Here are a small network's activations along a few directions, averaged over the inputs that share one value of a field.
Related values have similar rows: they may be neighbours, one step apart, or belong to one group.

Other fields vary at random and push rows far along two fixed directions, the same in every table; ignore that.
These rows show it; all are for the same value of a field, averaged over different records:
[-28 -11 -22   4   9  -3  -5  31   6 -49  37 -12   5   6 -19  24 -13  -1
  -6 -14 -31]
[ 22  -2   4   2  -4  -9 -29  -2  26  -8  22 -30   6  -4  -2 -12 -12  17
  18 -19 -33]
[-58 -20 -24  11   9  -4  30  35 -16 -36  17   8   8  26 -12  39   5 -12
 -14   7  -8]
[-51 -19 -26   9   8  -1  19  40 -21 -38  14   8   5  16 -23  41  -2 -10
 -14  -3 -19]
[ -2  -3 -13 -12   3  -5 -25  27  18 -45  38 -26   5 -10 -14  12 -17  14
   5 -25 -48]
[-23 -15 -15   6  -2  -2   4  16   2 -20  16 -12   0   8 -10  15  -6   1
  -1  -6 -15]
[-43 -21 -14  22  -1  -3  31  18 -21  -3 -12   9   1  19 -13  14   3 -12
  -6  14  29]
[-12 -10  19  25 -14  -3  29 -27  -6  52 -34   3  -7  16  -2 -25  16  -7
  13  20  76]

M, 8 values:
m4: [-49   3   1  14  -3  -5  41  -6 -28  11 -30  23   1  25  13  -1  18 -31
 -16  34  77]
m3: [ 34   1   2  -6   2  26  -1 -20  -9  -7 -10  20  -8  -9  16  24  -1  10
 -10  -9 -45]
m8: [ 27  41  18 -12 -10  -1 -16 -38   9  40 -23  -5  -1 -14  22 -50   1  -3
  12   3  39]
m7: [ 58  31   7 -41  12  11 -42  -2  13   1  11  10   5 -37   6  -4  -4  14
 -15 -10 -67]
m2: [ 65  45  11 -37   8  -8 -47  -9  23  11  12  -9  -8 -39  18 -41  -7   2
  11 -25 -27]
m1: [ 51 -19  26   7 -17  -5 -21 -37  29  49  -6 -28  -9  -8   8 -39  -1  22
  35   1  30]
m6: [ 26  11  21 -11   1  18  16 -26 -24  36 -50  44  -2  -7  24   0  19  -1
 -17  24  21]
m5: [-16 -12   7  19   0  -5  15  -1  -1   6  -4  -4  -2  13 -12   2   2  -2
   4   8  22]
M is arranged as a line.
List every value one step from m8, in the order listed. -> m4, m2
List every value one step from m3, in the order listed. -> m6

V, 10 values:
v7: [ -9 -16  -3  12  -8  -3  -8  10   9 -19  21 -25   7   9 -14   9  -8  15
  10 -13 -18]
v10: [ 42   7   6  -6 -15  -7 -49  -3  40 -15  35 -41   3 -17  -3 -26 -19  23
  27 -29 -26]
v5: [-18 -42  -5  19   4  -1  13  16   0 -15  18  -8  -2  16 -20  21  -2   6
   1  -2  -8]
v6: [-17  16 -10  -9  13  -2  17  15 -15  -2  -3  15   1  -1   0  12   6 -15
 -20  16  -2]
v4: [ 59  37  31 -15 -17  -8 -38 -39  28  49 -16 -15  -2 -25  21 -69  -2   5
  29  -6  33]
v1: [-30  14  -5   4   3  -5  22  -4 -17  13 -11   7   5   9   3  -5  10 -18
  -4  14  41]
v9: [-44  -5 -15  -4  21   4  35  27 -33 -10 -12  34   5  12  -8  38  13 -15
 -41  30  -1]
v2: [ 31 -12   8  -2  -1  16  -4 -21  -5   8 -18  11  -9  -5  14   8  -3  14
   0  -3 -17]
v3: [ 11  -1 -16 -16   8  14 -18  21   2 -56  23   6  -4 -16  -6  41 -16   4
 -16 -26 -86]
v8: [-26   4   9  18  -9 -10  29 -22  -9  46 -38  17  -5  19  11 -29  20 -20
  15  19  84]
V is arranged as a line.
Going along V from v5 by way of its neighbour v7, in what order are v10, v6, v4, v1 met? -> v10, v1, v4, v6
List every value one step from v2, in the order listed. -> v3

Y, 12 values:
y11: [-17 -29  -9   3  12  -3   1  26  -2 -20  22  -9   5  10 -17  18  -5  13
  -7  -3 -20]
y10: [ 26 -13  11  12  -6   0  -1 -20  13  19  -1 -13 -15   1   7 -22  -4  10
  26  -7  27]
y2: [-29  22 -22  -6   1   0  -1  21  -7 -40  16  -3   6   0  -4  20  -7 -11
  -5 -21 -32]
y1: [-27 -12   8  24 -17   3  25 -11  -9  22 -25   8   8  21  -8  12  15  -1
  -2  26  34]
y12: [ 71   5  38  -9 -10  -5 -29 -33  29  66 -19  -7  -5 -27   3 -57   1   9
  27   6  16]
y6: [ 42   5  -3 -13  12  -3 -21  -8  15   2  19 -15 -10 -26   5 -10 -13   0
  17 -21 -40]
y9: [-46 -20  -5  26 -11   6  35  -6 -20  -9 -19  18  -3  28   0  25  12 -18
  -6   5  28]
y3: [ 11  13  10  -4  -3 -11  -4  -8  10  41 -10  -2   2  -2   6 -37  10   4
   7  21  48]
y5: [-41  10 -10  -4   3  -1   3  21 -11 -27   7   8  20   5 -17  22   4 -12
 -22   6  -5]
y8: [ 35   8   6 -23   1  12 -34   2   8 -19  12  -7   7 -19   1   6 -13  23
 -13 -10 -51]
y4: [ 17   9 -16 -16   7  11 -20  14   0 -46  15   4  -6 -12  12  27 -15  12
 -12 -21 -64]
y7: [-43   3  -7  10  12  -9  45   2 -27  11 -18  18 -10  21  13  -4  16 -29
 -10  18  58]
Y is arranged as 3 separate groups.
Which other values are in the same group as y9? Give them in the order they are listed. -> y11, y10, y1
Which other values are in the same group as y2? Give them in the order they are listed. -> y3, y5, y7

L, 8 values:
l3: [ 26  17   9  -6 -14  -6 -32  -9  25   2  12 -23   4 -12   2 -29  -9  10
  20 -18  -5]
l1: [-41 -27 -19   8   9   1  13  38 -12 -49  25  -2   5  18 -20  42  -5   4
 -19  -8 -36]
l5: [-55 -26 -18  22   6   0  42  18 -22 -14   2  12   1  26 -15  37  10 -15
 -15  18  19]
l4: [-17  -7   5  16  -4  -6  22 -11  -7  27 -18   3  -4  16   5 -15  11  -7
   9  13  53]
l2: [ 31  12   7 -17   6   0 -18  -4   7   9   0   1  -4 -16   9 -18  -4   5
   0  -2 -10]
l6: [-17  12  -4  -4   4  -3   5   5  -8   0  -3   5   6   3   1  -1   4  -8
  -8   6  13]
l7: [ 30   3  22   7 -14   9   6 -44  -1  50 -42  16 -10  -3  20 -22  10  -1
  13  14  39]
l8: [ 43  14  -3 -25   5   6 -40   5  18 -24  24 -13   2 -31  -1   6 -18  13
  -1 -23 -73]
L is arranged as a line.
How many steps from neighbour to neighbour lead from l8 to l4, at the fewest? -> 4
List every value one step from l6, in the order listed. -> l3, l2
